Each row below holds a small network's activations on one record, seen along a few directions.
After each row come some of the record's fields: E, H, B, W, J.
Not every record has every field; a missing one is written absent.
The largest differences between rows may come from other fields.
Strong random noise was added to every row along 6 fixed directions; ignore it. To show where, here is one row again and again, with new noise each time:
[-637  -32  607  -45 -235 -270   76  285  -99  622 -263   30 -125  306
  -68  -98  364  367  109  148 -544  -70  299  261   79]
[ 415  -89 -222  122  147  146  391 -389  141  -85 -276  636  -69 -454
  -38 -253 -182  189  -70  277  336   62 -218   72   91]
[ -95  -74  275   38   98  -79 -168 -261  -87  -98 -352  101  236 -281
  155   10   79  -19    2 -172   21  -33  216 -198 -127]
[ -75 -145 -104  215   57 -259 -181  -26  170 -215  -42  358  -76 -235
 -111  -76 -221  247  -89   44  277  131   63  -27   46]
[-137 -254  118  206  -81 -321   49   84  277  151 -447  551   38 -471
 -278  -50 -210  622 -373  296  157   89   63   48  -45]
[ 223  -20  314  -13  251   98 -150 -383 -200 -279 -468  160  703 -160
 -149   -9   51  -99 -417 -408   92   73  234 -246 -208]
[-732    1  358   41 -159 -367 -263  200 -101  286  111 -135 -403  340
  233  -81  253   88  457   35 -351  -78  284  153  135]
[  22 -105  163  -76   38   88  163  114    3 -154  -83  -42  205 -252
   18  149  432  -14  486 -472 -225  131  411 -308   83]

[-134  209   -7   58    7 -107  -83 -115  -97  -39  146 -116  -60   53
  336  -23 -120 -160   -3  111  149  -88  -45  -74  -40]
E=e5 H=h3 B=absent W=w1 J=j1
[-381   43 -151  224  102 -278 -599   85    5 -417  327 -263  -79  -30
  378   74 -143 -192  142 -173  114   80  163 -277  -55]
E=e5 H=h3 B=absent W=w1 J=j1
[  83  -48 -415  214   17   41  -12 -106  141   35  210  213 -447 -276
  258 -255 -406  -21  266  416  189  -97 -379  160  147]
E=e6 H=h2 B=b1 W=w1 J=j2
[ 115  -16   -4  -52 -113  -55   -4   55   84  -20  -11  124 -105  -60
 -128   23 -187  121 -161  110  311  -31 -223   34   -7]
E=e1 H=h2 B=b2 W=w1 J=j2
[-253  259  482 -122  -21  -18 -237   28 -393  261  -60 -171  369  728
 -225  -88   78 -121 -464 -158 -524   -6  134  148 -238]
E=e4 H=h2 B=b2 W=w1 J=j2
[  42   80 -223  113  209  100 -169  -82  -51 -202  417  -37 -239  109
  254 -119  154 -243  581 -233   -6   52  250 -121  133]
E=e5 H=h2 B=b2 W=w1 J=j2
[-176   68  198    0   -2    5  -21  325 -110  276  -81   12  277  429
 -212  -16   76  210 -313   24 -485  207  146   27  -62]
E=e3 H=h3 B=absent W=w1 J=j2
[-457 -263   46 -100 -373 -506 -305  441  123    2   73 -212 -395 -510
  188  512  339  203  393 -167   74   28  263 -296  -27]
E=e2 H=h2 B=b3 W=w1 J=j2
[ 159  136  -35 -174  -69   19 -233   11 -210 -184  264 -220    9   24
  304  356  296 -317   83 -192  -97  230  117 -290  -32]
E=e2 H=h3 B=absent W=w1 J=j2
[ 130  232  430 -360  -48  503  571 -279 -344  351 -206 -177  167  107
  387  -19  630 -332  440 -189 -673 -162  130   36   33]
E=e4 H=h2 B=b1 W=w1 J=absent
[ 310   63  -99 -156   51  476  495   -2  -33  173   35 -140  208  244
 -197 -100  288 -121  327 -347 -288  -20   43   33  215]
E=e3 H=h2 B=b1 W=w1 J=j2
[  -6   39 -135   94  118   90   42 -157   72 -220   26  -16    2 -225
  203 -105   99 -135  179 -139   80  -80   40 -198   -2]
E=e5 H=h2 B=b3 W=w1 J=j1
[ 334 -205 -139   95  -68  295  504  -69   84 -127  -37  239  119 -497
   38   97   71  244  175   82   -3  -31  -19 -144  -48]
E=e4 H=h3 B=b2 W=w2 J=absent
[  83   92 -157   33 -116  -14  105  228  117   46  316  263 -250  230
  -34   48   95  -26  -45  296   18   83 -264  108  190]
E=e6 H=h3 B=b3 W=w2 J=j2
[-115 -126  249  -91 -164 -260 -165 -236 -151    5 -540 -168  190 -419
   31  150   15 -102 -326 -147  379 -195  -63 -129 -273]
E=e2 H=h2 B=b3 W=w1 J=j1
[ 132 -234  -95   88  -99  -16  423  106  302  367 -278  424 -160 -464
 -144 -109 -152  393  -93  464   94   -3 -141  183   14]
E=e2 H=h3 B=b3 W=w2 J=j2
[-386  -87  -22  159  -75 -354 -233  -37   85  110 -154  295 -373 -147
  240   80 -217  282  -89  341  162   10  -98   93  -17]
E=e3 H=h3 B=absent W=w1 J=absent
[ 190   11 -203   27  -27   19 -147  -74 -135 -218  284   79 -202   49
  229   69   47 -286   82  -20  153  100  -80 -110   -9]
E=e2 H=h3 B=b3 W=w2 J=j2
[ -18 -139 -429  163   19  -99  163  220  172 -116  284  156 -380  243
 -252 -180 -134   99  124  -67  273   45 -148  224  218]
E=e3 H=h3 B=b3 W=w2 J=j1
[-332  -74  136 -112 -294 -140   60  262    5  396   85 -237 -358  -54
  167   63  244   71  411   90 -305  -86  106   99  151]
E=e2 H=h2 B=b1 W=w1 J=j2
[ -14 -170  -27  -83   15  153  -60  -99   57 -511 -190 -315  281 -537
   49  213  172 -289  441 -612  147  -56  319 -369   29]
E=e4 H=h2 B=b1 W=w1 J=absent
[  21  -11  198  -43  187  123 -103 -324  -78  152 -321 -463  777  -69
  -40 -264 -347   50 -237  -36  -88 -427 -115   20 -388]
E=e3 H=h2 B=b2 W=w1 J=j1
[ 360   82   -9  -60  175  329   53 -178 -116 -116  -60   28  183   11
  -33 -107   43 -151 -129 -236  113  -28  -57  -63  -54]
E=e1 H=h2 B=b3 W=w1 J=j2
[ -66 -229 -253   88   13  -81   56   76  302  -98 -118  -87  -19 -455
  -41  -77 -138  253  220  -73  232 -183    2  108  -24]
E=e3 H=h2 B=b1 W=w1 J=j1
[ 259  -37 -203  135  139  217  235   45   84  -29   79  200 -177   57
 -322  -90  141  -95  112 -108   39   84   10  287  289]
E=e6 H=h3 B=b1 W=w2 J=j2
[ 172   59   66 -202  -20  160  276 -273  -71  194 -184  -33    0  233
   56  -46  129 -236   11   28  -69 -199 -185  159  115]
E=e3 H=h3 B=b1 W=w2 J=j2
[-366  150  187 -129  -53  -67  -42  205 -193  139  118 -221 -110  467
   -6   29  209 -166   86 -146 -239   71  198  111   58]
E=e4 H=h3 B=absent W=w1 J=j1
[ 293  192 -239  225  240  153   39 -150 -106 -158  234  345 -321  579
  -46 -352 -215 -104 -399  295  126  223 -260  337  119]
E=e1 H=h4 B=absent W=w2 J=j1
[  98  107  198 -205   12   54 -130 -273 -175   71 -218 -114  342   80
  215   66   -3 -280 -173 -110   -1 -171 -113 -110 -219]
E=e3 H=h2 B=b3 W=w1 J=j2
[  56   94 -443   84  -35  -49 -176 -205  249 -347  264   99 -709  -48
  292  -42  -73 -249  447  158  425  -47 -101   60  211]
E=e1 H=h2 B=b1 W=w1 J=j2
[  30    1 -159  275  226  -72 -148 -253   18 -163  168  110 -208  -35
  352 -238 -158 -156  195  113   49   -3   15  -55  -57]
E=e5 H=h3 B=b2 W=w2 J=j1
[-240 -190  -79   59   27 -153 -396  184   97 -255  -45 -274  134 -504
  302  442   37   -4  377 -419   68   36  342 -575 -129]
E=e3 H=h3 B=absent W=w1 J=j2
[-199  144  159   96   98   98  217 -284  -28  308  -42   55 -200  180
    5 -191   56  -29  -64  349  -82 -267 -215  228  -48]
E=e6 H=h3 B=b2 W=w2 J=j1
[ 188  -77   29  106  172  264  298 -179 -103 -122  -12   93    1 -105
  137  -84  333 -125  518 -279 -137   45  288 -154  104]
E=e5 H=h3 B=b2 W=w2 J=absent
[ 396  -46 -503  120  119  275  317 -377  174 -118  136  403 -439 -226
  114 -256 -196 -163   68  283  425  -38 -287  168  335]
E=e5 H=h3 B=b1 W=w2 J=j2
[-112   10  287  199  221  -55 -297  217 -201 -282  -29   73  389  393
 -242  149  374    8 -231 -506 -359  429  643 -195    0]
E=e5 H=h4 B=absent W=w2 J=absent
[  10   96   80   35 -129  -50   -3   40   27  219    3   74 -141  220
  -78 -146 -235  100 -255  271  103  -54 -210  203  -13]
E=e1 H=h1 B=absent W=absent J=j2
[-210 -190  210   65 -163 -439 -410  -21  107  158 -450   66  149 -708
  232  293 -329  309 -478  369  237  -20   21 -244 -381]
E=e2 H=h3 B=absent W=w1 J=j2
[-292   85  225  229  -38 -278  -85  376   71  261 -124   82   65  -17
 -103  149  117  388 -113  143 -293   87  135  -90  -83]
E=e6 H=h3 B=absent W=w1 J=j2
[ 140   78 -300   51  100   24  -55  104   44 -229  607 -132 -327  221
   74  -23  -52 -366  512  -73  153   67 -169  130  169]
E=e6 H=h3 B=b2 W=w2 J=j2
[-584   60  325  183  -92 -289 -356   59  -12  424  -55 -129 -213   56
  235   -9  -16   54  111  216 -171 -204   58  113 -132]
E=e6 H=h1 B=absent W=absent J=j2
[-235   90   -7    8  -70 -208 -519  331 -160 -139  421 -113  -27  657
 -251   46  136 -104 -202 -216  -53  260  135   52   40]
E=e2 H=h2 B=b3 W=w1 J=j2
[ -56 -102 -332  105  -26 -287 -390   93  242 -337  269  -22 -203 -296
  146   85 -300 -103  252   20  407   52  -58 -177  -52]
E=e2 H=h2 B=b3 W=w1 J=j2

Which values does each new row have?
[ 212 -216 -474  113   63 -148  -60  384  385 -384  340  302 -196 -185
 -579  -23 -369  456 -228 -103  553  235 -100   55  192]
E=e1 H=h2 B=b2 W=w1 J=j2
[ 130  -22 -138   33   26  162  178    6  -86   55   41  147  -73  475
 -396 -153   47  -30 -166 -139   15   -6  -47  312  279]
E=e3 H=h3 B=b1 W=w2 J=j2
[ -64   41  105 -156   30   69  219  350  -58  291  185  -94   24  522
 -531 -200  194  140  -73 -118 -323  -29  -18  484  321]
E=e6 H=h2 B=b1 W=w1 J=j2
[-447  -92  215  125 -149 -260  -78  365   99  348  -80   35  -12    5
   25  158  -11  427  -38   64 -305  141  244  -10  -47]
E=e3 H=h3 B=absent W=w1 J=absent
[ 364  131   -3    7   19  168  468  -81  107  406 -291  476  -69 -256
    1  -35  -36  156 -164  600    1   59 -363  244  -56]
E=e6 H=h3 B=absent W=w1 J=j2
[ -49  -67  160  -41   38  -45 -103   17  -12 -182 -174  145  342  125
 -375  -38   55   58 -395 -267   69  170  183   54   76]
E=e5 H=h2 B=b1 W=w1 J=absent
[-486 -116  119  111  -65 -319 -203  323  150  167   95 -127   74   79
 -219 -122 -195  399 -197  170 -164  -85   34   15  -80]
E=e5 H=h2 B=b2 W=w1 J=j1
[ 142    0  328 -228 -236 -118  132   78  -88  245 -399  -62  554   89
 -557  122   42  147 -728  -22   93   -9 -138   36 -172]
E=e2 H=h2 B=b3 W=w1 J=j2
[ 171  182  -19 -248  198  273  -78 -596 -272  -53  101 -262   18   74
  665  -37   70 -592  419 -128  -12 -270 -198 -170 -110]
E=e3 H=h2 B=b2 W=w1 J=j2
[ 549 -127 -285   46  228  241  -22 -171  127 -747  205  190  431 -273
  -59  161  -64 -252 -150 -355  310  349   58 -400   24]
E=e5 H=h3 B=b2 W=w2 J=absent
[ 218  -60   27  -63   90  190  147 -229   -1   67 -372   11  380  -99
 -229  -38  -40    7 -224 -236   82 -139  -18  -26  -35]
E=e3 H=h2 B=b1 W=w1 J=j2
[ -46  210   45  -45  164   80 -103 -388 -298 -143  112   92 -250  475
  216 -256  233 -403  238 -114  -28  -17   -8  202  242]
E=e5 H=h2 B=b1 W=w1 J=absent
[  84   76  -94  -75  -75  -39   -8   49   10  -34  113  -15  -55 -267
  234  254 -132  -53  157   79  -77   36  -14 -224  -89]
E=e4 H=h3 B=absent W=w1 J=j2
[ -44  -54   53  -28  -57 -245 -433  243   96 -297   13 -167  384   35
 -363  242  -43  -96 -252 -382  138  184  233 -215  -80]
E=e2 H=h2 B=b1 W=w1 J=j2
[ 270  -66 -425  137  101   22   61  -92  270 -312   92  295  -97 -625
  339   66 -295   46   48  297  310  185 -167 -311  -32]
E=e5 H=h3 B=absent W=w1 J=j1
[ 638   65    7 -106  206  432   98 -546 -119 -140 -381   59  452 -181
 -108 -253 -311 -199 -480  -51  271 -169 -295   -7  -51]
E=e1 H=h2 B=b1 W=w1 J=j2
[-254    9  -70   14  -64 -111 -123 -149   34  262   56  -82 -316   82
  287 -123 -175  -22  205  195  -13 -254 -179  145   56]
E=e3 H=h2 B=b1 W=w1 J=j2
[ 277   87  -23  -57 -103  259  452   24  -36   -2  -44  140  190 -283
  114  192  222  205   90   53 -200   43   45 -124  -32]
E=e4 H=h3 B=absent W=w1 J=absent
[-218   21  -62   58  -92   37  -71 -123  -63  129 -162   72 -303 -114
  140  -35 -198  -37  117  355   99  -80  -93   47  -38]
E=e4 H=h3 B=absent W=w1 J=j2
[  33 -237 -176  153    5 -237  158   43  195  184 -250  655 -287   35
 -673 -298 -361  461 -733  471  461   49 -241  621  206]
E=e2 H=h3 B=b1 W=w2 J=j2
[ 541  205 -282 -108  213  625  666 -679  -76  -18  -22  321 -101  123
  -14 -489  -65 -245   38  216  200  -84 -385  445  211]
E=e4 H=h2 B=b1 W=w1 J=absent
